[[79.07, 134.16, 31.56, 83.05, 65.65, 18.97, -175.03], [70.30, 119.51, -14.82, 23.26, 45.75, 11.06, 68.34], [49.44, 75.83, 120.20, 69.93, 35.39, 0.45, -59.10]] Answer: -14.82
[[0.06, -0.01, 0.15, 0.01, -0.10, -0.01, 0.09], [0.22, 0.22, 0.11, 0.16, -0.22, 0.02, 0.12]] Answer: 0.11
[[-62.9, 86.9, 108.6, -179.0], [-123.9, 16.4, 80.2, -90.9], [125.8, 92.0, 93.5, -37.1]] Answer: 80.2
[[0.07, 0.13, -0.02, -0.08], [-0.08, -0.14, 0.09, 0.02]] Answer: 0.09
[[1.44, 0.31, 1.23, -0.27, -0.08, -0.09, 0.46], [1.40, -0.20, -0.21, 0.00, -1.87, -0.57, -0.13], [1.77, -0.12, 2.12, -0.01, -1.23, 1.46, -0.86]] Answer: -0.21
[[-5.400, 3.596, -6.451, 1.812, -16.651, 8.489], [-5.173, 3.687, -6.513, 1.419, -16.608, 8.562], [5.995, -3.163, -6.868, 14.480, 2.335, -7.374]] Answer: -6.513
---
Input: [ 0.105 -0.108 -0.175 -0.137]
Output: -0.137
Input: [ -15.6   11.7 -141.1   97.7  114.5 -183.6]
Output: -183.6
Input: [-14.0  -9.7   7.1   1.9  -5.9   5.4  11.6]
Output: 11.6
Input: [ -92.83  171.24  110.35  -30.39 -138.90   29.70]
Output: 29.70
Input: [  5.7  19.0  -4.2  17.1  12.7 -17.1]
Output: -17.1
Input: [  7.3   2.0  -0.4  13.3 -18.5]
Output: -18.5
Input: [ 13.5 -13.3  18.4  16.0   6.9]
Output: 6.9
Input: [ 0.82 -0.27 -1.76 -0.36  1.48 -0.02  0.49]
Output: 0.49
Input: [-1.6  1.9 -0.2  1.8 -0.5]
Output: -0.5
---
array([[ 809, -475, -660,  275],
       [-678, -163, -684,  153],
       [-752, -225,  194,   -9]]) out 809, -9

array([6, 6, 7, 7, 1, 4, 2]) out 6, 2

array([23, 35, 22, 33, 69, 91]) out 23, 91

array([[1350, 8785, 4794, 4331, 2719, 4788, 5407],
       [4041, 4177, 4408, 3329, 5821, 3666, 2986]]) out 1350, 2986

array([245, 730, 370, 542, 915]) out 245, 915

array([ 15, -36,  40,   3]) out 15, 3

array([475, 325, 286, 627, 778, 141, 254]) out 475, 254

array([-21,  38,  30, -42]) out -21, -42

array([2328, 8355, 8535, 7940]) out 2328, 7940
---
[ 5.86 -7.39 -5.32  3.80 -8.54] -> -5.32

[[-4.74 -4.49 -1.44 -3.11 -2.51]
 [-1.12 -1.11  1.04 -0.09  1.41]
 [-7.26 -8.30 -6.64 -1.77 -3.62]] -> 1.04

[-2.73  2.95 -0.96  2.84  7.25] -> -0.96

[-4.27  0.62 -0.92 -1.76  0.75 -1.65 -7.66] -> -1.76

[-1.37 -3.68  8.80  8.28 -2.68] -> 8.80

[ 0.38 -2.45 -6.73 -2.53  4.71] -> -6.73

[[ 5.02  6.95 -1.41  0.29 -0.05]
 [ 3.28  5.11  1.05 -1.93 -2.14]
 [-5.97 -5.69  5.11 -4.59  0.98]] -> 1.05

[ 3.79 -8.15 -1.89 -4.95  5.50  1.82 -3.47] -> -4.95

[ 0.98 -8.97  0.83 -0.48  0.79 -2.20  7.61] -> -0.48
---
[[-0.12 -0.60 -4.78 -0.25]
 [ 0.03  0.07  8.48 -0.04]] ⇒ 8.48

[[-2.36 -2.36 -2.06 -2.37 -2.41 -2.54]
 [-2.75 -1.94 -3.06 -1.95 -1.89 -1.91]
 [ 7.37 -6.90  6.95 -6.96 -6.40 -6.52]] ⇒ -1.89

[[ 1.73 -0.28  0.99  1.76]
 [-0.64  0.83  8.02  0.23]
 [-1.73  1.34 -6.82 -0.13]] ⇒ 8.02

[[-0.50  2.63 -5.02 -7.94]
 [ 2.49  8.00 -5.22 -3.07]
 [ 1.14 -0.94 -1.93 -0.57]] ⇒ -5.22

[[ 2.61 -0.39 -3.02  2.74 -4.38]
 [ 3.87  1.79 -5.04  4.30 -6.92]
 [ 0.60  1.99 -2.54  2.03 -1.88]] ⇒ 4.30

[[-3.63 -6.38  7.90 -1.85  2.24]
 [ 2.52  5.88 -7.30  2.89 -2.52]
 [-2.09 -5.31  6.63 -0.37  0.83]] ⇒ 2.89

[[-0.29 -0.60  0.33 -0.10  0.55]
 [-1.51 -0.60  0.33 -0.10  0.55]
 [-0.29 -1.45  0.33 -8.40  0.70]] ⇒ -0.10

[[ 2.90  7.03 -5.30 -1.10]
 [-4.23  7.31 -4.82 -2.96]
 [ 4.91 -0.13  1.88  6.14]] ⇒ -4.82

[[ 8.02  0.97  2.28  3.73 -2.97]
 [ 0.21 -0.26  0.06  0.11 -0.20]] ⇒ 0.11
---
[5431 5820 8717 3058 1616 5565] out 8717, 5820

[210   8 164 100] out 210, 164

[ -1 -39   0  36] out 36, 0

[[-311 -472 -479 -216 -174 -348]
 [-776 -430 -801 -891  498 -214]
 [-861 -430 -801 -891  572 -214]] out 572, 498

[88 48 28 38 24] out 88, 48

[[ -2  33  43  20]
 [ 34 -13 -33  -7]] out 43, 34

[ 52  49 158  47 236] out 236, 158

[[ -92  401 -396  692   -5]
 [ -90  593 -500  993   37]] out 993, 692

[-352 -654 -359 -218  651] out 651, -218

[[ -9 -46  -6  29 -24]
 [-45   4 -34 -15  18]
 [ 20  20 -27  22   8]] out 29, 22
---
[-25, 27, -14, 18, 18, -5, 24] ans = -25, 24
[206, 184, 145, 2] ans = 206, 2
[34, 39, 41, 88, 84, 9, 79] ans = 34, 79
[[-5, -12, 21, 50], [1, 41, -47, 13], [4, -5, 37, -31]] ans = -5, -31
[3, 4, 8, 7, 2] ans = 3, 2
[[2220, 3078, 7830, 8029, 3065, 6028], [1536, 2411, 6539, 7432, 1256, 5165]] ans = 2220, 5165
---
2256	6853	7995	2570	3366	7069 -> 7069
6	2	4	6	7	3 -> 3
3440	7096	9506	2021	9320	2234	5131 -> 5131
222	218	226	179	86	39 -> 39
221	858	-842	-643 -> -643
90	822	468	601	685 -> 685
2	4	0	8	3 -> 3
2985	7624	6489	4831	8335 -> 8335
7130	3044	8170	8529 -> 8529
8946	4585	2858	4524 -> 4524
---
[858 424 582 187 631 224 218] => 218, 858

[  7  56 180 214] => 214, 7

[[-27  27  48 -20]
 [-50  40   0   9]] => -20, -50

[[54 68 75 50 10 66]
 [75 40 62 36 43 60]
 [26 72 74 64 19 47]] => 66, 26

[[-930 -306  854 -291  808]
 [ 183  486 -142  579  526]
 [-639 -705 -246 -885 -831]] => 808, -639

[[34 82 36 37]
 [47 91 22 61]
 [66  1 38 26]] => 37, 66

[[6 4 3 6 5 5]
 [7 3 4 8 2 4]
 [7 4 1 7 4 7]] => 5, 7
---
[ -0.17   4.89  20.13   0.52 -17.02 -18.09   0.10] ans = -17.02

[[ -1.84   2.84   6.01  11.24  -3.05  -8.72]
 [ 13.46  13.67 -11.77   7.58   5.26  -7.47]] ans = 11.24

[[-20.65  11.05  -5.59 -16.12]
 [-20.65  13.93   8.00   1.78]
 [-20.65   5.51  15.29  12.31]] ans = 11.05

[ -63.1  181.5 -133.4   92.5   23.4] ans = -133.4

[ 15.9  -5.5  -0.9   3.5 -12.1] ans = -0.9

[-0.04  0.11 -0.05 -0.15 -0.16 -0.05 -0.18] ans = -0.16
